A small network was shown many inputs. Here are its activations along a few directions, one row for each input.
Each table varies a few parts of the input and shows all the possible inputs, shuffled.
Descriptions start from the smaller parts, as in this example, which fits no table here: ring(5) and (point or line(11) or (values(2) and line(6))).
Shared parts are said once, and a part with two or three values counts as separate values.
(in the rows, 128 means zero)

Other details of the inputs vary at random and push rows far along two fixed directions, the same in every table; ignore that.

Table:
R1: [114  44  94 132  95 124 163 102 105  73 103 183 116]
R2: [151 185 156 128 142 153  83 153 159 160 139  94 150]
R3: [192 114  76 151 135 154 169 125 171  66  69 150 197]
R4: [101 128 136 121 130 104 142 120 104 141 141 126  97]
R5: [ 98  24  87 126  91 107 184  89  87  65 108 189 104]
R6: [ 99 122 140 119 132  96 138 120  97 150 161 122  93]
R7: [ 80 157 179 111 135  99  94 136  96 194 190  96  74]
R8: [146 148 158 129 114 187  58 148 163 137 119 119 155]
R9: [175 147 103 143 136 158 135 139 167 104  89 128 178]
R10: [139 103  98 135 129 113 165 119 122 105 121 143 134]
R11: [ 76 119 141 114 127  84 144 115  83 153 155 124  70]
R12: [ 94 139 154 115 133  99 124 125  99 161 166 114  87]
R13: [174 118  89 142 133 141 155 125 154  92  97 138 175]
R14: [142 208 174 127 144 161  63 160 162 180 141  82 145]
R15: [164 156 121 135 139 149 116 143 159 125 116 117 163]
R16: [165 175 137 131 141 156  96 148 166 142 122 103 165]
R17: [118  68  77 134 125  89 206 101 100  78 105 168 114]
R18: [ 70 128 154 111 131  83 131 120  84 165 167 118  66]
R19: [183 161 117 141 143 167 118 143 179 112  94 118 189]
R20: [ 81 116 170 113 106 135  78 130 103 157 157 129  87]
Description of these inputs: values(4) and (point or line(4)).
The inputs of R3 and R19 match in every part but the values(4) part. If R2 is changed in the same way as R3 into R19, which row does it become? -> R12
Which other rows does R18 become when the line(4) part takes its other values? List them by row number. -> R11, R13, R16

Table:
R21: [128 196 144 114 154 115  99 152 133 187 165  81 115]
R22: [203 170 137 141 129 204  68 168 205 112  91 117 208]
R23: [105  50  93 127 109 105 177  84  97  80 102 166 114]
R24: [104 155 166 117 126 142  72 146 139 164 137 112 113]
R25: [160  86  75 143 105 155 169 107 142  63  63 163 169]
R26: [211 209 105 144 159 166  98 168 202 140 102  91 204]
R27: [190 171 130 138 127 205  69 149 204 116  80 112 214]
R28: [ 70  66 111 121 113  90 165 110  85 104 127 167  77]
R29: [ 64 153 202 113 127 117  52 158  94 209 206 102  58]
R30: [163 207 155 140 166 137 112 153 170 158 128  91 160]
R31: [195 171 145 143 133 206  54 163 195 137 118 113 201]
R32: [177  88  67 151 109 162 172 119 159  53  47 171 181]
R33: [112  45  98 136 107 101 176 108  94  88 128 178 107]
R34: [171  65  85 149 110 150 159 104 142  68  98 162 174]
R35: [ 53  73 127 111 102  83 165  96  57 128 143 157  46]
R36: [171 174 158 126 130 190  54 158 179 139 124 109 172]
R37: [ 89 144 187 115 117 130  65 137 108 189 190 105  92]
R38: [122 204 171 133 169 114 110 154 136 178 157  89 118]
R39: [ 89  69  96 130 105 106 178 108  90  95 107 174  90]
R40: [188 104  49 141 134 120 204 108 148  77  88 136 182]
R41: [ 64  68 125 115  99  87 165  88  58 122 135 150  60]
R42: [182 113  44 150 148 112 200 131 145  72  82 150 173]
R43: [ 65  62 126 117 109  82 161 112  68 109 155 163  58]
R44: [ 69 200 206 105 164  81 100 138  92 220 203  74  60]
R45: [ 69 101 131 118 141  44 210  91  60 133 164 133  65]
R46: [ 69 153 207  99 118 120  54 132  93 197 198  91  67]
R47: [171  80  70 142 119 159 164 111 162  51  59 172 183]
R48: [103 196 165 104 146  98  89 145 111 213 186  69  94]
R49: [170 172 158 127 123 188  56 151 178 138 125 104 179]
R50: [113  93 105 130 141  70 222  90  90 101 131 136 108]
The inputs of R42 and R26 match in every part but one. If R28 is changed in the same way as R42 into R26, which row does it become? -> R24
What do these inputs look like to the network? -> line(5) and (values(2) or line(4))
Which other rows does R21 become when the values(2) part takes its other values? List them by row number. -> R44
A walk changes only the line(5) part. It starts at R41 and steps to R25. List the rest of the walk in order. -> R35, R32, R39
Which other rows does R40 become when the values(2) part takes its other values? List them by row number. -> R50
A walk changes only the line(5) part. It starts at R43 and steps to R22. List the rest of the walk in order. -> R36, R49, R46
